A small network was shown many inputs. Here are its activations along a few directions, one row for each input.
Each table varies a few parts of the input and shows all the possible inputs, shuffled.
Descriptions start from the smaller parts, as in this example, which fits no table here: values(2) and (point or ring(9) or (ring(5) and line(6))).
Shared parts are said once, and a part with two or three values counts as separate values.
In the rows, 128 means zero.

Other details of the inputs vary at random and push rows far along two fixed directions, the same in every table; ignore that.

Table:
x1: [152 153 134 105 150 148  88 161  82  74  91 188 165]
x2: [105 134 121  74 142 181  70 189  24 107  99 149 161]
x3: [114 122 174 173 115  77 147 144 154 108 194 134  96]
x4: [108 119  97 182  82 109 133 106 175 152 180  89 104]
x5: [115 152 157 173  99 105 135 133 149 107 181 138 116]
x6: [141 120 136 191 123  90 151 125 177 147 129 132 133]
x7: [107 151  92  83 118 152 155  72 123 139 122  85 115]
x8: [109  70  86 130 123 120 158  84 185 144 152  58  85]
x9: [110 187 123 130  90 126 130 112 110 143 154 118 128]
x10: [103  93  84 114 115 131 145  75 167 185 156  54  99]
x11: [110  89 125 133 122 111 134 114 151 173 174  75  92]
x12: [154 166 165 137 128 120  93 153  90 129 133 178 136]
x13: [152 139 167 161 117  83 121 127 146 161 172 155 114]
x14: [101  68  84  91 148 156 135 110 134 111 116  90 116]
x15: [106 143  75 159  75 129 118 105 147 141 149  93 131]
x16: [136 168 152 137 131 145  94 184  87 134  79 174 166]
x17: [148 197 143 186  78  85 108 118 141 175 170 151 127]
x18: [154 132 161 190 108  72 128 120 174 138 179 155 118]
x19: [105  96  75  32 153 166 185  42 150 136 102  53 105]
x20: [111 160 121 108 115 151 119 139  98  77 118 145 145]
x21: [137 148 141 131 139 144 114 159  99 141  76 156 152]
x22: [108 120 126 140 115 111 164  93 171 118 165 104 103]
x23: [156  65  72  55 168 147 180  51 181 116  86  82 110]
x24: [156 102  50  63 154 163 170  45 173 117  79  89 125]
x25: [139 142 111 109 155 163 110 163  99  90  42 158 176]
x26: [137 111 148 119 157 132 132 157 116 143  87 150 142]
x27: [154 109  56  43 153 168 167  44 157 153  78  81 116]
x28: [104 123 142  92 147 171  72 189  33 107 115 153 151]
x29: [143 161 145 212 103  98 123 142 159 139 125 147 149]
x30: [114 105 145  83 149 125 155 117 129 126 144  99  98]
x31: [113 116 101  33 170 200 135 121  72  45  63 129 149]
x32: [146  85 166 126 182 128 130 188 100  84  83 173 151]
x33: [145 145 150 211 111  92 132 150 164 140 135 151 141]
x34: [143 158 160 204  97  90 131 144 162 185 145 139 128]
x35: [154 151 109 157 104 112 133  79 175 131 136 122 125]
x36: [114 144 169  95 148 143 114 170  65  98 140 158 133]
x37: [108 114 149 105 146 156  82 189  57 119 138 146 139]
x38: [157 104 180  93 173 118 108 174  88 110 127 178 128]
x39: [144 127 178 203 108  66 143 153 166 182 159 136 113]
x40: [109 130 147 157 110 139  77 181  85  96 146 154 140]
Description of these inputs: values(2) and line(4) and line(5).
Changing only the line(4) part turns x14 into x22. The same change can be made to x40. Which row results?
Answer: x31
Start at x21 and move only the line(4) part, one step at a time. The first step leads to x12. Which rows follow, in order?
Answer: x7, x28
Which other rows does x11 become when the values(2) part takes its other values? List them by row number.
Answer: x8

Table:
x41: [125 151 114 151  96 117 125 106 143 133 150 118 124]
x42: [139 131 157 133 147 136 102 174  94  84 114 177 149]
x43: [113  46 125  22 206 178 137 155  79  47  82 124 128]
x44: [142 110 162 120 161 130 100 179  88 111 110 170 143]
x45: [118 152 143 114 123 130 127 135 108 123 136 138 129]
x46: [125 119 135 132 133 134 102 160 103 139 129 138 135]
x47: [130 121 146  98 150 149  94 167  76 113 117 155 138]
x48: [132 143 157 163 115 104 139 135 146 142 142 138 124]
x49: [115 148 142 161 104 113 127 143 128 150 147 126 126]
x50: [133 122 102  76 148 150 166  87 144 124  94 108 124]
x51: [123 143  79 115 103 134 149  66 160 136 133  92 118]
x52: [117 155 146 158 103 113 126 138 130 146 152 128 122]
x53: [142 158 172 190 109  92 106 163 129 112 166 173 134]
x54: [140 130 171 191 120  88 105 171 129 150 159 161 131]
x55: [130 120 113  85 142 149 121 116 108 129 116 118 128]
x56: [ 93 107 149 163 105 100 133 125 148 130 204 103  95]
x57: [144 117 107 133 123 116 148  88 171 161 131 100 111]
x58: [146 117 100 121 122 118 155  72 175 159 130  92 109]
x59: [112 145 138 164 106 114 124 146 131 152 141 123 126]
x60: [130 138 115 119 116 122 129  99 140 152 153 111 115]
x61: [132 121 150 138 151 136 101 180  97  91 104 171 156]
x62: [128 129 121 154 105 115 124 118 142 167 154 111 119]
x63: [123 121  92  80 146 171 123 119 101  98  88 121 141]
x64: [118 144  92 118 107 130 162  72 161 158 131  78 112]
x65: [133 123 126  94 149 142 149 117 125 115  96 126 132]
x66: [144  98  97  44 170 163 143  94 123 112  80 116 125]
x67: [137 148 167 198 110  95 106 168 128 120 157 169 140]
x68: [124 119  99 138 125 125 167  90 176 160 110  88 123]
x69: [140 149 141 157 112 107 128 123 146 116 149 149 128]
x70: [128 114 121 104 151 144 147 126 125 124  89 124 135]
x71: [119 131 141 130 136 145  89 184  81  94 112 163 153]
x72: [119 130  74 132 102 137 145  80 162 147 123  87 123]
Describe the family of inputs behind these rows.
Answer: values(2) and (point or (values(3) and line(5)))
Changing only the values(2) part turns x42 into x63. The same change can be made to x58. Which row results?
Answer: x55
Which other rows does x50 become when the values(2) part takes its other values? List them by row number.
Answer: x45

Table:
x73: [115  90  63  58 149 180 136 104 121  90  85  91 131]
x74: [135  47  58  38 190 198 151  79 132 118  38  81 135]
x75: [108 152 126 127 103 120 149  93 143 155 165  96 102]
x76: [125 100  98 122 116 103 138  96 164 166 153  85 101]
x77: [111 124 132 132 117 112 146 107 146 176 162  86  98]
x78: [101 116 145 182 104  99 137 136 153 172 170  97 109]
x79: [147 145 132 147 113 114 128  91 153 146 155 131 111]
x80: [110 152 147 153 104 106 140 122 133 161 183 114 102]
x81: [149  85 160  61 191 145 123 181  81  93  66 167 149]
x82: [117  74 120  86 162 152 105 173  86  92  99 135 139]
x83: [117 131 123 134 113 131 108 144 116  91 145 128 130]
x84: [133 134 151 147 147 139 100 155  98  92 125 168 146]
x85: [112 126  72 102 112 147 137  83 149 100 129  93 130]
x86: [127 119 103 122 107 111 135  96 155 149 159  94 104]
x87: [130 132 122  91 164 154 142 129 107  65  67 149 154]
x88: [110 119 142  94 139 139 135 133 106 139 138 113 120]
x89: [150 159 205 199 106  85  87 171 118 139 191 192 125]
x90: [133 120 119 151 129 112 161 113 169 130 111 116 129]
x91: [134 126 141 195 104 100 122 119 166 151 162 132 123]
x92: [ 99 129 178 124 154 152  98 211  54  84 131 177 140]
x93: [144 161 143 161 100 105 122  95 150 138 172 144 123]
x94: [150  97  88  43 173 158 172  87 140 120  57 103 128]
x95: [120  93 129 113 145 140 101 175  94  93 121 138 139]
x96: [113  76  81  50 164 181 122 133  94  79  74 114 136]
x97: [101 170 191 182 101 111 100 187  88  99 181 177 135]
x98: [131 116 109 133 110 101 131 105 154 157 166  93 102]
x99: [140 143 171 176 131 106 127 175 123  99 128 174 138]
x100: [147 159 120 128 111 107 166  77 171 129 130 117 123]
x101: [131 118  50  94 131 168 169  35 176 123  97  78 125]
x102: [109 113 132 132 116 108 149 105 157 186 159  83  97]
x103: [114 175 108  84 137 192  98 171  36 133  57 153 178]
x104: [ 95 128 158 163 114 118 123 158 119 137 158 130 119]
x105: [125 156 187 128 125 113  69 200  58  70 168 199 148]
x106: [136 103 107 151 136 131 137 104 163 150 129 107 126]
x107: [130 100 149  84 185 180  89 178  61  64  74 186 157]
x108: [148 209 171 221  86 110  48 194  87 162 127 221 174]
x109: [146 117 119 132 120 120 139  84 166 165 143 113 111]
x110: [ 96 119 124  87 149 174 131 141  85  92 104 122 131]
x111: [127 138  93 113 103 119 136  77 157 134 157  89 108]
x112: [127 131 101 125  96 112 138  90 162 145 166  97 105]
x113: [138 104 113 157 129 101 167 110 183 153 113 103 122]
x114: [149 114 124 144 124 110 136  93 165 172 151 111 109]
x115: [142 115 137 155 140 109 148 141 151 125 108 132 131]
x116: [144 185 100 144  88 147  79 151  81 140  98 133 168]
x117: [147 103 123 144 122 105 139  92 176 185 150 108 108]
x118: [153 170 216 202 106  68 112 187 127 127 177 192 132]
x119: [153 197 122 129 132 152  94 184  94 129  41 186 186]
x120: [150 119 116 130 126  99 169  91 183 165 122 102 109]
x121: [ 98 101 153  97 168 159 111 185  73 102 110 138 142]
x122: [108 174 152 162  88  96 136 114 130 147 193 125 113]
x123: [134 146 118 167 110 104 163  94 181 127 122 113 119]
x124: [148 126 115  59 169 153 156 108 121  96  69 133 135]
Describe the family of inputs behind these rows.
Answer: line(4) and (point or (values(2) and line(6)))
Changing only the line(4) part turns x84 into x123. The same change can be made to x93. Which row results?
Answer: x100
Changing only the line(4) part turns x120 into x98. The same change can be made to x124. Which row results?
Answer: x111
Which other rows agree with x80 in the line(4) part? List them by row number.
Answer: x75, x77, x78, x88, x92, x97, x102, x103, x104, x110, x121, x122
Which other rows does x86 become when the line(4) part takes its other values? List them by row number.
Answer: x88, x94, x109
Which other rows does x83 become when the values(2) part takes its other values? List them by row number.
Answer: x111
